Each row has a name. Each question is about the rows just above it.

[ 16.6 -11.7 -34.4  -3.3] : <140>
[ 53.7  -5.9 -66.0   3.0] : <105>
[ 68.5 -11.7 -34.4  -3.3] : <196>
[-65.1  -2.9  60.4  -4.9] : <31>
[-42.8  10.3 -42.3   4.6] : <58>
[-35.4   1.5 -81.8  -1.7] : <201>
[-42.8   4.4  -2.8   0.6] : <169>
[-20.5  14.7 -58.1   7.7] : <120>
[-79.9   0.0  52.5  -4.1] : <26>
[-13.1  22.0 -50.2  12.4] : <65>
[ 53.7  -5.9 -66.0  -1.7] : <101>
Give the next entry after [ 4.4 -2.8]. : [0.6]
Whose row is [ 53.7  -5.9 -66.0  -1.7]? : <101>

[ 29.1   4.5  15.9 -34.2   5.1 -19.8  -4.4   8.5   7.0 -15.6  19.9  24.5
  -4.9  37.1   3.7 -10.8 -10.1  18.7   0.0  27.5  20.2 -10.6   6.3   7.3
   7.4   8.6  10.1 -50.9] = <199>
[ 10.4 -11.3  19.1  31.1 -10.3  21.2   6.3   0.1  -7.4   5.5 -29.5 -32.1
  -2.9 -35.2  -6.2   4.9  30.3 -15.2  10.3 -17.7  -8.2  -1.3 -12.2  -6.7
  -0.7 -21.3  -8.8  47.9] = <9>
[-28.5  14.1  37.8  32.4  61.2   3.1  -4.7  -9.9  59.9  24.5  22.2  -2.1
 -42.3 -14.6 -28.9 -32.1 -15.9  -5.9  22.4 -20.2  -8.7 -11.2  -6.0  20.2
 -52.7 -46.3  62.0   5.9] = <94>
[  1.9  -0.7 -12.1 -69.4   7.6  42.3  92.1 -25.9   7.3  23.1 -25.4  50.3
  35.8  14.7 -15.0 -30.0  29.5  -0.3 -42.7 -42.1  27.4  59.8 -25.8 -15.3
 -39.1  -7.2  54.2  12.3] = <144>
[-48.9 -16.9  -4.5  21.4 -15.4  14.5   6.5   0.1  -3.8  10.7 -36.1 -44.5
   4.9 -25.1   4.6   3.5  29.5 -20.6  13.7 -23.7  -7.8  -4.4 -16.6  -1.1
  -5.6 -28.7  -3.2  22.9] = <28>
[ 40.7   2.2  -0.7  -7.2  15.1  -0.2  -4.5  10.5  -5.9 -24.9  28.5  46.6
 -21.1   8.9 -18.5  -7.6  -3.6  26.3  -5.3  35.5  19.5  -3.4  13.1  -4.6
  18.0  22.2  -0.7   9.5] = <157>
[-10.4  -1.5  22.4 -33.0 -12.6 -23.2  -0.9   2.4  14.4   2.2 -10.2 -21.1
  10.7  33.1  23.1  -7.8  -0.8  -3.6  10.2  -0.6   8.3 -13.1 -10.7  14.2
  -7.8 -18.6  14.6 -70.8] = <50>
[-34.3  -0.3   2.6 -37.8  31.6  17.1  70.5 -16.5  38.3  15.8 -14.2  29.6
  14.7   5.7  -5.7 -29.1  47.4  17.9 -45.2 -19.4   7.2  70.3 -12.4 -17.9
 -11.1 -33.4  74.5  36.8] = <87>
[-24.7  14.6  39.3  33.7  61.2   3.8  -6.3 -10.8  57.5  26.5  22.7  -1.2
 -43.4 -14.5 -31.9 -32.3 -17.7 -15.2  30.3  -1.3  -8.2  10.3  -8.1  21.8
 -56.1 -44.9  61.2   2.0] = <46>
[ 39.7   3.3   3.7 -15.0  13.5  -5.4  -4.0  10.7  -3.5 -25.9  27.5  44.8
 -18.8  15.7 -14.0  -8.5  -5.3  27.4  -5.7  35.3  21.1  -4.9  13.3  -4.3
  16.2  20.8   0.7  -4.0] = <200>
[ 21.0  -4.5 -14.0  17.5  13.3  15.6   0.6   9.3 -14.6 -21.4  13.8  34.7
 -23.8 -19.5 -27.0  -1.7   9.3  18.4  -3.4  23.8  11.0   0.7  10.4 -11.3
  18.9  16.6 -10.0  53.4] = <14>
[ -3.7  17.7  36.0  23.8  50.6  17.7  -3.7 -15.9  42.4  34.8  21.6   8.2
 -37.9 -10.4 -39.7 -33.0 -40.8 -23.9  34.5 -35.3   3.0 -35.1 -14.7  29.5
 -80.4 -31.1  46.0 -17.6] = <160>
What is the next entry after [-15.2  30.3]? : [-1.3]
What is the next entry after [ 10.4 -11.3  18.9]? : [16.6]
Give the next entry after [-39.7 -33.0]. : [-40.8]
What is the next entry after [ 30.3 -15.2  10.3 -17.7  -8.2  -1.3]? : [-12.2]
Give the next entry after [ 21.4 -15.4  14.5]. : [6.5]
What is the next entry after [-24.7  14.6]? : [39.3]

[ 40.6 -60.2 -63.3  66.6  70.4  61.0] : <49>
[-60.2  40.6  24.1  49.8 -26.1 -34.7] : <114>
[-17.9   7.4 -48.9  23.5   9.9 -74.2] : <98>
Give the next entry after [-60.2  40.6]. : [24.1]
The next entry after [ 40.6 -60.2]: : [-63.3]
What is the next entry after [ 40.6 -60.2 -63.3]? : [66.6]
The next entry after [-17.9   7.4 -48.9  23.5]: : [9.9]

[-37.3  -9.4 -33.4 -36.1  68.1  61.1 -34.9  11.1  70.3  72.1 -40.9  64.5
  72.2   5.8  63.1  -7.6 -33.5 -34.7  -7.1 -31.7 -43.3 -47.4  40.2  59.9
  24.7  70.3 -41.9  71.8  50.9  66.6 -35.0 -34.7 -52.0  -9.4  33.4   1.9
  -4.7 -37.5  54.9 -34.5   1.8 -34.7 -46.3  -9.4] -> <166>
[  5.4  15.2  -4.4   0.6 -16.1 -13.9   7.6   8.4 -19.8 -21.9   0.2 -18.1
 -23.5   3.4 -23.4  17.1  -3.0  -1.3  13.6  -6.1   1.9   5.5  -5.3 -10.7
   5.3 -19.8   7.8 -18.7  -5.5 -20.2  -4.6  -1.3   5.7  14.9  -4.3  12.6
  12.4   2.8  -9.5  -3.5   7.6  -2.1  12.1  12.8] -> <85>
[-64.5  36.9 -72.4 -72.0  72.6  76.0 -60.4  52.4  47.2  64.8 -72.7  36.3
  51.0 -23.4  28.1  41.9 -73.1 -72.7  38.9 -73.0 -25.0 -71.8  11.4  74.4
  64.3  47.2 -68.5  67.3  76.7  38.7 -74.4 -72.7 -70.9  36.8  55.8  47.2
  41.0 -68.0  70.1 -73.1  44.8 -72.9 -66.0  34.5] -> <33>
[ 53.5 -35.6  58.0  55.1 -43.1 -46.0  51.1 -45.2 -18.5 -33.8  56.9  -8.5
 -20.8  32.2  -2.0 -37.5  56.7  56.0 -36.3  58.3  23.5  54.2   9.9 -49.3
 -50.1 -18.5  51.1 -37.4 -51.8 -10.2  58.2  56.0  53.6 -35.4 -48.6 -41.8
 -37.3  55.2 -50.4  57.6 -38.6  56.6  48.2 -34.4] -> <142>
[ -0.3 -13.0   0.2   0.2  21.0  15.4   1.4  -6.0  31.2  24.6  -3.3  31.9
  29.4  18.8  31.0 -12.1   0.9   0.5 -12.7   0.8 -21.7  -6.3  28.9  16.0
  -0.7  31.2  -2.0  24.8  10.8  31.6  -0.7   0.5 -10.1 -13.1   3.4  -9.1
 -12.1  -0.7  13.6  -0.1 -10.8   0.3  -4.3 -13.5] -> <179>
[ -9.6 -10.9  -3.9  -6.2  -3.1  -3.3 -11.2  -8.7  -3.6  -1.1  -5.6  -5.0
  -1.5 -13.6  -2.0 -12.4  -4.4  -5.2 -10.2  -3.0  -4.2  -7.6 -11.4  -4.3
  -8.7  -3.6  -9.5  -2.6  -6.2  -3.8  -3.3  -5.2  -7.1 -10.7  -3.1 -10.4
  -9.8  -7.8  -3.7  -4.1  -7.6  -4.8 -11.3  -9.3] -> <64>
[-36.1 -29.9 -29.8 -32.5  73.4  60.8 -33.0  -4.5  87.0  81.4 -40.5  82.6
 -13.6  -2.0  -1.5 -28.4 -28.9 -30.6 -27.4 -27.2 -65.8 -49.9  57.4  60.8
  12.1  87.0 -41.0  81.1  46.6  84.4 -31.7 -30.6 -58.2 -30.0  27.2 -16.2
 -24.9 -36.0  55.0 -30.9 -17.4 -30.7 -47.8 -29.6] -> <22>
[  4.8  -3.3   2.6   4.6  23.6  17.8   7.3   2.6  32.9  25.2   0.2  33.8
  29.7  25.1  31.0  -2.1   4.2   4.4  -3.5   2.9 -20.8  -1.3  33.9  20.3
   7.3  32.9   4.6  26.8  15.9  32.8   1.8   4.4  -5.8  -3.5  10.0   0.3
  -3.3   3.7  18.7   2.7  -3.5   3.8   3.5  -4.5] -> <40>
The next entry after [ -1.5 -13.6  -2.0]: : [-12.4]
Give the next entry after [-12.4  -4.4  -5.2 -10.2  -3.0]. : [-4.2]

[ 32.8 -58.0 -91.1  39.0 -70.7] : <108>
[-0.5 -4.7 -3.6 -0.7 -4.4] : <121>
[-18.1   6.6 -33.8 -10.9  -7.1] : <71>
[ 20.5 -25.9  -8.9  17.5 -20.6] : <124>
[ -4.1 -13.4  22.9 -10.6  -0.9] : <132>
[-33.5  32.8  -6.3  -2.0  -9.0] : <123>
[-33.5  32.8  24.2 -32.2  30.7] : <39>
Give the next entry after [-0.5 -4.7]. : [-3.6]
Give the next entry after [ -4.1 -13.4]. : [22.9]
Give the next entry after [-4.7 -3.6]. : [-0.7]
[-33.5  32.8  24.2 -32.2  30.7] is in which row? : <39>
The row with [-33.5  32.8  -6.3  -2.0  -9.0] is : <123>
What is the next entry after [-3.6 -0.7]? : [-4.4]

[ 27.2 -30.4  -1.8 -60.5  44.6  67.5  27.3  -9.8  56.3] = <59>
[ 32.9 -29.9  29.8 -39.0  63.3 -31.1 -37.7  26.7  52.9] = <112>
[ 10.0 -18.2 -15.5 -40.7  13.1  92.0  50.4 -22.5  37.6] = <45>
[ 31.1 -14.5  33.3 -23.0  56.1 -45.9 -45.5  36.9  47.3] = <19>
[-29.9  29.8 -38.9  63.3 -31.1 -37.7 -31.1 -37.7 -17.1] = <41>
[-32.1  56.5 -17.1  36.3 -60.8  57.9  51.8  -3.0  -4.2] = <131>
[ 33.6 -15.8  21.1 -54.0  65.4  44.6   4.5  24.2  95.9] = <153>
[-34.2  18.2 -34.3  27.1 -60.7  39.4  45.0 -39.3 -50.8] = <76>
What is the next entry after [ 31.1 -14.5  33.3 -23.0  56.1]? : [-45.9]
Give the next entry after [-31.1 -37.7  26.7]. : [52.9]
The next entry after [-60.5  44.6  67.5  27.3]: : [-9.8]
What is the next entry after [-29.9  29.8 -39.0  63.3 -31.1 -37.7]? : [26.7]

[  5.9 -31.0   9.3  -0.7  -9.0 -41.4  15.0   6.5   3.3 -39.7   9.2 -12.0
  -8.7 -69.6  18.2 -20.4  14.2 -51.1 -13.3 -26.9   9.9  10.5  -4.0  -0.1
  -1.2   9.6 -15.5   8.7  -3.2  10.0  -2.4]  <73>
[-14.0  18.9   3.1 -12.5 -14.0  39.4 -66.8  25.2 -35.3   7.7   6.1   1.8
   9.0  23.0   3.6 -31.5  45.1 -34.5  -4.1  13.0   5.9 -25.1 -10.0  14.9
   0.6   7.9  25.9  29.1 -91.6  10.2   9.1]  <97>
[ 27.4  -3.9 -12.4   5.0   8.8 -28.7  63.1   3.3  32.1 -25.7  14.4 -14.1
 -11.9 -44.8  12.3  10.3 -14.5 -14.3  -0.8  -7.9  11.8  30.7  -3.8  -0.7
  -2.2   5.1 -16.3  -6.5  43.4  -3.9  -6.9]  <13>
[ -6.5 -16.0  33.2   5.6  -2.2 -56.8 -14.1 -22.1  -6.6 -11.6  -6.5  -0.9
   2.9 -62.6  14.6 -27.6   0.0 -29.3 -18.3 -44.5 -23.1  -9.6   0.0  14.9
   0.6  -1.6 -34.0   0.1  24.1  -1.9   6.9]  <63>
[ -7.3   9.9  17.7  12.0  -1.0   4.8 -18.8 -29.6   4.2  44.8   0.5   7.2
   9.6  21.2   3.1 -11.7  -6.9   8.7   0.9  -2.9 -30.3  -9.2   9.8 -12.7
  -4.3  -7.4  -2.2  -8.6  -3.4 -18.2  12.7]  <110>
[ 13.1  -4.1 -15.9  28.1  24.2  31.2  41.7  -7.9  44.4  37.7  27.4  -3.6
 -24.8  56.0 -18.5   7.3 -19.0  20.7  15.5  48.5  -6.2  15.0   1.5  -8.9
  -3.8 -24.3   1.8  10.3  65.4 -21.9  22.7]  <47>
[ 12.8   5.4 -18.0  -3.6 -37.1  49.8  15.5   3.4   4.9  14.5   7.5   3.4
  -2.1  46.8   0.9  25.1  11.3   4.4  18.1  34.9  29.1  16.8  25.5 -24.4
  16.7  22.5  54.2 -18.1 -91.1  12.6 -10.9]  <102>
[-10.3   1.2   2.8  -6.4  -3.0   8.6 -23.1   4.8  -8.6  15.3  11.6  -6.0
  17.6 -13.0  25.0 -24.3  20.0 -33.0  -4.8 -10.3  -9.2  -3.1 -10.1  10.6
 -10.1  10.8   5.2   7.3 -56.1  -9.8   2.5]  <139>
Give the next entry after [-12.4   5.0   8.8 -28.7  63.1   3.3  32.1]. : [-25.7]
Whose row is [-14.0  18.9   3.1 -12.5 -14.0  39.4 -66.8  25.2 -35.3   7.7   6.1   1.8
   9.0  23.0   3.6 -31.5  45.1 -34.5  -4.1  13.0   5.9 -25.1 -10.0  14.9
   0.6   7.9  25.9  29.1 -91.6  10.2   9.1]? : <97>
Give the next entry after [27.4 -3.6]. : [-24.8]
Give the next entry after [-24.3  20.0 -33.0]. : [-4.8]
The next entry after [  0.9  25.1  11.3   4.4  18.1  34.9  29.1  16.8  25.5 -24.4]: : [16.7]

[-87.6   0.9  83.8   4.7] = <111>
[-15.2 -11.4  28.7   1.5] = <2>
[  0.9 -87.6  70.5  -4.1] = <29>
[-67.4  -5.0  23.0  -9.8] = <128>
What is the next entry after [-11.4  28.7]? : [1.5]
The next entry after [-67.4  -5.0]: : [23.0]
What is the next entry after [-87.6   0.9]? : [83.8]
The next entry after [-15.2 -11.4]: : [28.7]

[ 53.7  11.5 -52.8  60.0] -> <17>
[ 25.2  -5.4 -11.6  19.3] -> <72>
[ 32.0 -34.4  17.8   1.4] -> <109>
[ 11.6 -52.8  45.2 -66.6] -> <149>
[-64.8  -3.1  51.7 -62.8] -> <127>
Give the next entry after [ 32.0 -34.4]. : [17.8]
The next entry after [ 11.5 -52.8]: : [60.0]
The next entry after [-3.1 51.7]: : [-62.8]

[ 25.4  22.3   9.2  57.4   5.5  75.4  22.8 -18.3   1.8  -8.5 -16.2 -45.3
  49.6  71.6  29.7] -> <135>
[-28.8 -23.1 -12.8 -50.8  -5.6 -55.1  30.2 -16.0 -20.6  59.8 -47.0  39.7
  55.6 -20.8   4.4] -> <218>
[ -0.9 -29.2  38.8 -17.2  70.3  39.2  -2.2 -48.0   8.1 -22.2 -48.2  39.0
 -44.7   0.1  -2.1] -> <92>
[-42.5  49.2   6.5   4.8  -0.3  -5.0  23.3  85.9  -2.6 -32.2  26.7   3.0
   6.6   9.5  17.3] -> <193>
[-28.6  29.0  -3.8 -14.9  43.4  26.2  24.3 -11.4   5.4  -2.2 -21.2  54.8
  25.5  11.4  55.0] -> <54>
[-24.6  12.0 -14.5 -28.6 -49.9  24.5  11.3  21.0  27.5  25.8   4.5  17.0
 -30.3  -6.3  -9.5] -> <35>
[ -2.2 -31.7 -39.7  56.9  30.3  36.1  46.0   5.3   5.8 -20.5 -14.2 -30.3
 -26.5  -7.1  53.1] -> <172>
[  5.8  16.6  12.8  67.6 -10.3  19.9  -2.7 -15.4 -15.8   8.8  -6.9  24.4
 -44.9 -18.0  84.7] -> <143>
[ -6.1  20.8 -32.5  60.4  27.2  19.5   0.4   2.5  33.2  23.2   3.6  11.9
  29.2  32.1  38.8] -> <25>
[  6.5 -23.6  10.5 -10.2 -75.9  -9.6  -5.9   1.1  67.2 -92.3 -22.5  -6.4
  32.7 -29.3  60.3] -> <95>
[-21.6  46.1  -7.5   1.0 -31.5  52.3   6.5 -23.6  10.4 -10.2 -39.4   6.7
 -17.2 -95.2 -25.7] -> <192>
[ -2.7 -15.3 -15.8   8.8  -6.9   8.1  27.6  26.7  37.3  40.3 -43.6 -23.0
  -5.5  37.1   0.1] -> <217>
The next entry after [ -2.7 -15.4 -15.8   8.8  -6.9]: : [24.4]
What is the next entry after [  6.5 -23.6  10.4 -10.2]? : [-39.4]
Give the next entry after [-14.9  43.4  26.2  24.3 -11.4   5.4  -2.2 -21.2  54.8  25.5]. : [11.4]
The next entry after [  1.0 -31.5  52.3]: : [6.5]
What is the next entry after [-23.1 -12.8 -50.8  -5.6 -55.1  30.2 -16.0 -20.6  59.8 -47.0  39.7  55.6]? : [-20.8]
What is the next entry after [-15.8   8.8  -6.9   8.1  27.6  26.7  37.3  40.3 -43.6 -23.0]? : [-5.5]

[-55.9  22.1 -82.9  10.3] = <159>
[28.1 77.2 96.2 62.7] = <30>
[-29.0  45.6 -31.7   6.2] = <171>
[  3.3 -82.9  22.1  55.3] = <129>
[24.7 87.3 90.6 17.2] = <119>
[ 3.3 70.3 96.0  5.7] = <177>
[22.8 85.7 87.0  8.1] = <20>
[-50.9  89.9 -50.3  41.2] = <162>
[-55.5  70.3 -82.8   5.7] = <34>
[ 87.3  90.8 -23.0  72.4] = <116>
The next entry after [77.2 96.2]: : [62.7]
Give the next entry after [ 22.1 -82.9]. : [10.3]
What is the next entry after [-82.9  22.1]? : [55.3]
Give the next entry after [87.3 90.6]. : [17.2]

[ 41.5 -45.4  54.4  -3.3  64.4]  <57>
[ 14.6  54.4 -45.4  28.6  28.4]  <38>
[ 62.4  13.2  75.6 -13.3 -16.5]  <4>
[13.2 62.4 19.3  4.5 48.5]  <130>
The next entry after [ 75.6 -13.3]: : [-16.5]
What is the next entry after [13.2 62.4]? : [19.3]
Give the next entry after [-45.4  54.4]. : [-3.3]
What is the next entry after [62.4 19.3  4.5]? : [48.5]
Give the next entry after [-45.4  28.6]. : [28.4]
What is the next entry after [19.3  4.5]? : [48.5]

